Each row below holds a small network's activations on one input, seen along a few directions.
Each table varies a few parts of the input and shows all the possible inputs, shuffled.
Descriptions start from the smaller parts, as in this example, which fits no table here: one of 3 separate values, together with either a single point or one of 9 places around a ring or (one of 6 places along a line, together with one of 8 places around a ring).
Shared parts are said once, and a part with two or three values counts as separate values.
In the rows, 128 means zero.

Table:
R1: [100 195 146 178 142 133 160 115  70 134  96 132 101 194 108  96 104  86
 154]
R2: [ 77  82 146  92 155 174 129 128  96 166  49  71  75 138 112  48 108 123
 120]
R3: [113 130 163 136  96 155  94 124 205  85 118 152 169 186  81 182 134 195
 113]
R4: [113 139 141 168 115 111  90 119 155  67 161 178 166 120  44 173  70 181
 141]
R5: [129 119 147 104 149  95 135 167  53 100 138 151  58  54 172 165 148 137
 113]
R6: [ 97  80 111  86  69 110 142  84 200  96 160  93  80 140 134 111 156 212
 107]
R7: [142 178 103  81 167  89 157 138  94  90 135 211 131 100 165 177 160 103
 156]
R8: [213 190  38 246 174 134  99 214 214 243 134 115 178 130 140 160 108 150
 124]
R9: [206 120  67 250 154 131 103 209 200 252 145  76 137  76 181 116 116 163
 112]
R10: [165 121 155  66  98 138 150 120  37 146 118 100 137  89 209  63 132  71
 175]
R11: [113 142 101  61 185 137 166  85 168 128 146 129 119 210  88 148 164 154
  74]
R12: [124  74 157  80 141 139 152  99 156 148 161 131 104 154  95  99 176 174
  37]
R13: [108 129 169 153 111 108 185  74  91 144 110 117  94 128 179  16 122  72
 156]
R14: [115 143 112 125 107 147  44 142 101  92 132 118 135 112  99 249 135  77
 166]
R15: [135  69 168 143  62 117  87 117 143  80 156 145 173  47 157 175 150  60
 127]
R16: [153 188 143 113 136 146 156 159  37 104 110 118 159 157 159 151 103  75
 147]
R17: [108  80 144 124  99  74 131  58 180  68 163 123 139  50 145  95  82 155
 159]
R18: [ 97 124  94  98 143 166 124 152 104 163  72 143 150 220  36  82 135 117
 121]
Q: Changing only one part turns R5 into R7. The same change can be made to R10. Which row results?
A: R16
Q: What do these inputs look like to the network?
A: one of 2 separate values, together with either a single point or one of 8 places around a ring

Table:
R19: [196 167  84 176 126 125  89 170 155 181 166 103 129  72 179 172 124 165
 156]
R20: [103  60 135  74 116 133  74 105 190  84 131 105 139  93 106 190 143 157
 111]
R21: [ 78 135 179  56 123 115 161  64  66  41 116 161 122 167 119 130 143  78
 145]
R22: [110 150 135  97 143 111 176 121  53 118  87 153 142 198 113  77 135  69
 145]
R23: [ 72  72 205  66 108 115 153  76  81  61 118 126  80 132 120  95 135 138
 109]
R24: [147 189  64 192 155 115 102 127 200 157 145 105 138 128 121 167  91 167
 163]
R25: [ 99  54 139  91 104  78  86  84 166  70 138 106 120  70 131 153 133 160
 156]
R26: [ 94 128 125 108 108 106  79  70 166  56 147 145 149 113  79 184 102 147
 179]
R27: [131 103 131  94  73 133  74 136 129  72 157 143 133  47 136 200 131 143
 151]
R28: [156 191  73 178 191 133 172 167 145 175  98 105 147 144 173 121  95  95
 135]
R29: [ 82  81 220  55 122 160 131  79  95  82 107 124 106 158  95 127 150 124
  83]
R30: [107 121 112  76 121  80  99  80 151  46 137 136 156 107 129 195 129 117
 181]
R31: [184 167  76 170 179 110  98 173 168 174 138 112 139  90 182 207 140 133
 145]
R32: [163 134  63 214 109 101 107 163 182 165 176  86 112  74 162 144 109 158
 133]
R33: [ 85 117 227  72  95 164 128  69  97  72 119 164 124 183  84 122 148 142
 122]
R34: [ 91 151 132 127 124 143 162 118  77 127 100 168 133 199  63  64 115  91
 133]
R35: [192 170  85 182 142 164 148 201 121 206 142 122 130  97 178 106 108 129
 113]
R36: [107  75 124 124  61  94  90 112 145  54 179 120 118  59 115 169 112 156
 139]
R37: [118 133 182 115 116 160 142 125  83 149  91 155 145 215  79  67 142 134
 121]
R38: [168 147 100 229 133 122 150 167 133 199 149  96 124 104 161  75  93 117
 122]
R39: [162 120  70 155 162 130  96 147 224 193 140  72 134 114 149 160 143 173
 104]
R40: [139 137 156  96 151 120 157 148  32 142 101 170 138 170 117  99 161  78
 121]
R41: [155 172  38 164 163  95 125 136 199 156 134 108 146 115 175 173 130 113
 166]
R42: [101  81 147 110 121 111 167 133  78 145  88 130 102 158 117  31 142 103
 107]
R43: [142 192  66 198 170 156 161 157 166 180 122 123 139 152 120 102  76 132
 122]
R44: [183 168  77 171 191 137 158 186 134 203 125 138 146 117 177 130 136  92
 113]
R45: [161 168 103 195 160 189 141 180 184 205 102 115 147 159 142 107 106 153
  99]
R46: [102 119 200  71  73 164 138 119  46  70 134 169  98 105 125 134 143 102
 111]
R47: [123 105 121  76 125 108  86 132 140  61 142 153 143  70 134 228 149 125
 138]
R48: [150 122  81 180 168 124 166 174 167 197 112  84 110 110 173  67 105 145
  98]
R49: [120  94 172  93 141 144 144 120  81 165  89 123 133 195  89  60 154 110
  93]
R50: [115 108 159  88  97 132  70  95 179  70 143 133 152 126  94 192 124 200
 146]
R51: [ 64 145 191  82 111 145 146  63  81  45 130 164 110 174  68 126 106 126
 134]
R52: [ 80  87 193 107  60 123 148  86  63  60 153 150  88 116 105  96 134  98
 111]
R53: [153 114  80 179 151  83 103 134 204 180 135  71 115  83 176 128 131 163
 151]
R54: [119 109 163 152  87 111 156 136  40 140 126 135 112 153 103  44 121  95
 120]
R55: [165 157  83 182 137 143  89 141 228 186 137 110 149 133 142 161 138 178
 141]
R56: [142 135 149 106  95 152 154 170  30 146 120 162 118 145 119  74 137 107
 111]
R57: [163 126  91 168 181 159 144 159 184 225 113  90 143 141 149  90 131 125
  82]
R58: [100 118 188  51 123 129 149  99  56  62 130 185 115 132 120 150 174  80
 111]
Q: What do these inputs look like to the network?
A: one of 5 places around a ring, together with one of 8 places around a ring
Q: Changing only the place on the ring of 5 turns R47 into R58. The same change can be made to R26. Which row results?
A: R51
Q: Changing only the place on the ring of 5 turns R49 into R57. The same change can be made to R40. Which row results?
A: R44
Q: Start at R24 and move only the place on the ring of 8, one step at a time. The first step leads to R55. Which rows follow, in order?
A: R39, R53, R32, R19, R31, R41

Table:
R59: [109  98 137 110 113 121 104 118 156  90 129 123 126 103 124 158 126 153
 131]
R60: [123 132 152 104 130 140 154 128  76 126 116 146 130 154 116  98 132 101
 116]
R61: [184 155  39 199 169 108 103 168 217 201 143  85 148  90 175 161 117 155
 147]
R62: [123 125 153 108 123 129 153 133  67 129 115 146 120 147 123  92 139  99
 120]
R63: [111 121 166 124 124 139 150 127  93 124 108 128 113 155 116  90 122 127
 111]
R64: [118 136 153 108 137 144 157 120  87 125 114 141 131 163 110  97 126 106
 113]
R65: [113 119 123 118 107 117 102 107 154  92 145 134 130 110 116 166 129 140
 144]
R66: [111 132 158 126 121 142 147 119 100 129 112 135 116 167 109  93 131 123
 116]
R67: [123 114 128 108 106 112 104 117 133  96 147 139 122  96 136 169 148 130
 142]
R68: [109 113 132 121 114 119 108 100 161  90 146 120 121 106 123 162 123 147
 134]
R69: [184 182  76 216 176 148 154 190 149 238 112 103 137 144 167  88 111 120
 118]
R70: [126 110 120  95 114 117 103 108 142  97 150 135 142  99 121 161 132 135
 143]
Q: What do these inputs look like to the network?
A: one of 2 separate values, together with either a single point or one of 5 places along a line
Q: Changing only the choice among 2 separate values turns R64 into R65. The same change can be made to R66. Which row results?
A: R68
